Each row below holds a small network's activations on one input, seen along a few directions.
Each table varies a few parts of the input and shows all the possible inputs, shuffled.
Descriptions start from the smaller parts, as in this example, which fits no table here: ring(8) and (point or line(9) or (values(3) and line(4))).
Shared parts are said once, and a part with two or three values counts as separate values.
(in the rows, 128 means zero)

Other details of the inputs shift rows strongly along three fixed directions, in all tables alike. That doesn't count.
These rows show it; all are for the same input, with only those details redrawn:
[162 127 137 106 112 140 116 160 156 159 145]
[ 77 156 110 126 107 129 101  92  79 127 119]
[162 128 136 107 112 140 116 160 157 159 145]
[101  69 144 157 101 128 145 137 135 107  88]
[ 74  75 111 186 134 122 121  87 165 172 104]
[122  74 152 144  95 132 147 157 136 101  94]
[136 191 121  78 102 141  92 132  89 138 155]
[117 160 126 101  99 137 107 128  89 120 131]

Rows:
R1: [134 106 140 124 107 129 123 154 120 103 102]
R2: [131 128 148 148 118 134 115 135 141 107 111]
R3: [202 112 153 115 125 130 118 181 169 138 155]
R4: [156 112 185 116 102 140 159 193 124  93 122]
R5: [190 121 170 102  94 140 133 187 130  98 145]
R6: [156 108  97 126 164 130 145  98 187 194 146]
R7: [167 142 119 136 162 142 119 146 180 174 168]
R8: [140  98 147 137 132 130 139 161 123 112 119]
R9: [148 130 143 115 134 133 141 168 167 181 156]
R10: [163 165 114 101 136 138 101 143 102 128 165]
R11: [126  95 155 136  92 123 166 167 123  73 113]
R12: [134 142 130  82 131 133 145 111  91  79 131]
R13: [ 78 110 110 142 135 117 171  72  80  75  79]
R14: [114 142 137 141 116 128 101 120  92  81  96]
R15: [118 175 126 108 110 131 107 132 101 108 123]
R16: [131 107 106 137 139 134 133 134 153 163 148]
R17: [135 174 101 103 137 128  78 115 129 182 158]
R18: [161 134 114 115 151 130 132 167 148 142 149]
R19: [117 138 107 156 148 129  74  87 146 182 136]
R20: [ 95 150 120 155 122 124 111  92 109 122 141]
R21: [112 100 130 160 137 126 141 138 110  78 101]
R22: [145 117 119 129 134 117 115 141 154 158 145]
R23: [146 109 130 160 145 114 121 136 163 130 135]
R24: [119 115 125 176 142 117 124 113 164 137 133]
R25: [149 191 112  99 127 145  82 122 151 198 172]
R26: [192 121 156  93 114 144 143 203 108  78 138]
R27: [152  94 147 102 138 135 168 138 138  95 120]
R28: [169 130 140  85 134 126 158 139 150 154 137]
R29: [140 173 103 129 174 128  92 117 148 195 169]
R30: [ 84 146  80 157 159 121 116  87 136 162 139]
R31: [120  85 101 159 163 117 164  77 169 152 109]
R32: [166 107 151 107 113 130 156 130 145 102  91]
R33: [109 197 117  94 101 129 105 117  73 115 152]
R34: [ 68 124 113 159 123 113 114  97  98  97  85]
R35: [ 92 137 136 128  93 133 124 124  95  95 105]
R36: [ 97 124 121 113 122 122 161  90  78  96  96]
R37: [ 84 135 131 132 129 111 141 136  80  94  99]
R38: [ 74  86 117 168 149 108 137 112 135 160 107]
R39: [163 198 123  61 119 133 116 102  99 126 137]
R40: [172 129 139 124 122 133 119 152 153 146 166]
R41: [134  80 134 132 123 128 160 175 118  89 108]
R42: [156 133 123 141 148 137 123 142 163 142 151]
R43: [199 142 172  92 100 140 119 200 121  70 122]
R44: [ 85 137 122 127  98 120 124 113  73  94 117]
R45: [114 161 124 113 112 125 105 133  85  89 104]
R46: [157  99 127 106 120 131 170 129 126  93 112]
R47: [196 137 152  96 119 140 136 200 112  65 138]
R48: [143 243 105  42 141 139  69  68  93 164 182]
R49: [ 82  85 116 202 163 128 130  89 182 196 129]
R50: [142 128 118 127 157 122 132 155 153 162 140]
R51: [173 137 118 121 150 118 110 155 184 176 161]
R52: [125  99 131 142 117 133 124 134 157 155 122]
R53: [145  96 138 122 146 117 150 107 172 133 137]
R54: [ 73 122 107 150 130 101 154  49  91  91  89]
R55: [138 125 139 151 123 143 105 122 167 160 133]
R56: [144 119 132 117 154 117 161 113 160 166 123]
R57: [ 80  95 133 194 155 116 137 105 158 154 106]
R58: [ 92 183 124 137 115 134  86  92  80  98 111]
R59: [114  91 143 163 143 127 135 128 159 172 131]
R60: [163 119 118 113 134 118 146 108 164 149 142]
R61: [164 123 163 123 101 138 132 166 139 105 139]
R62: [148  90 143 141 124 143 148 159 135 115 129]
R63: [ 90  69 140 156 161 113 163  88 167 149 104]
R64: [128  83 159 111 132 127 177 134 126  85 100]
R65: [102 140 140 135  97 138 104 110  79  92 106]
R66: [191 136 163  92  97 155 146 199 113  72 147]
R67: [135 102 126 131 145 124 139 157 144 154 131]
R68: [ 65 115  92 170 137 125 132  86 123 140 122]
R69: [174 210 124  45 138 144  84  99 127 164 173]
R70: [125  97 139 152 118 115 155 154 150  97 113]
R71: [109 114 109 130 126 123 135 134  92  96 117]
R72: [159 153 140  77 131 127 126 112 132 124 152]
R73: [167 133 113 114 147 128 129 167 150 135 149]
R74: [132  91 120 139 132 123 140  87 173 157 105]
R75: [135  62 152 167 118 114 148 153 139  83 103]
R76: [116 172 118 130 130 118  92 107  89 106 134]
R77: [ 84 161 111 142 128 139 115  93  78 114 136]
R78: [ 49 114 120 161 122 123 148 103  89 111  99]
R79: [107 111 117 149 123 132 110 110 150 166 122]
R80: [176 134 134  89 146 128 163 137 150 149 134]
R81: [120 212  94  95 134 114  90 112  77 124 162]
R82: [ 96  91 130 179 126 130 112  96 150 149 110]
R83: [121 107 123 163 140 126  96 106 155 160 123]
R84: [ 99 215  85  92 139 112 100  35  72 141 142]
R85: [155 114 122 117 128 131 131 101 168 159 117]
R86: [100 187 102 122 159 120 105 105 133 197 159]
R87: [123 172 135 125 115 126 106 121  98  96 135]
R88: [119 107  89 154 161 111 124  50 191 209 137]
R89: [112 166 138 122 125 133 127 136  80  91 123]
R90: [128 103 155 110  99 135 165 182  91  82 110]
R91: [130 158 133 114 141 126 106 135 104 149 149]
R92: [119  98 131 158 143 134 133 127 149 164 135]
R93: [146  78 142 127 115 138 168 181 136 108 121]
R94: [130 114 142 152 152 119 129 144 150 145 124]
R95: [114 204 117  95 110 135  91 120  80 111 129]
R96: [144 102 123 148 137 140 129 136 149 144 146]
R97: [147 128 143 104 127 131 140 170 142 167 150]
R98: [ 85 148 111 132 126 127 140 124  78  83 111]
R99: [114 115 139 134 125 126 159 161 120 101 107]
R100: [ 69 110 142 172 100 131 122  95  96  83  85]
R101: [141 138 128 127 126 121 128 146 153 136 140]
R102: [ 63 123 109 149 114 104 127  98  62  77 100]
R103: [129 108 120 140 136 138 147 147 156 150 141]
R104: [121 103 135 134 103 121 147 147 116 100 124]
Question: What is each input in this table made of?
Answer: line(8) and (values(3) or (values(2) and ring(5)))
Question: The inputs of R65 and R92 match in every part but the line(8) part. If R25 is changed in the same way as R65 into R92, which row does it become?
Answer: R78
Question: The inputs of R55 and R49 match in every part but the line(8) part. If R1 is changed in the same way as R55 into R49, which row does it become?
Answer: R67
Question: Change only the values(2) part in R45. List by row number the other rows that result.
Answer: R14
Question: Which other rows agree with R71 in the line(8) part? List them by row number.
Answer: R10, R12, R16, R30, R31, R42, R46, R47, R66, R68, R73, R96
Question: Which other rows agree with R41 in the line(8) part? List them by row number.
Answer: R6, R7, R13, R18, R21, R26, R27, R62, R77, R93, R98, R103
Question: Change only the values(3) part in R63. List by row number the other rows that result.
Answer: R28, R56
Question: Change only the values(2) part in R99. List by row number the other rows that result.
Answer: R89
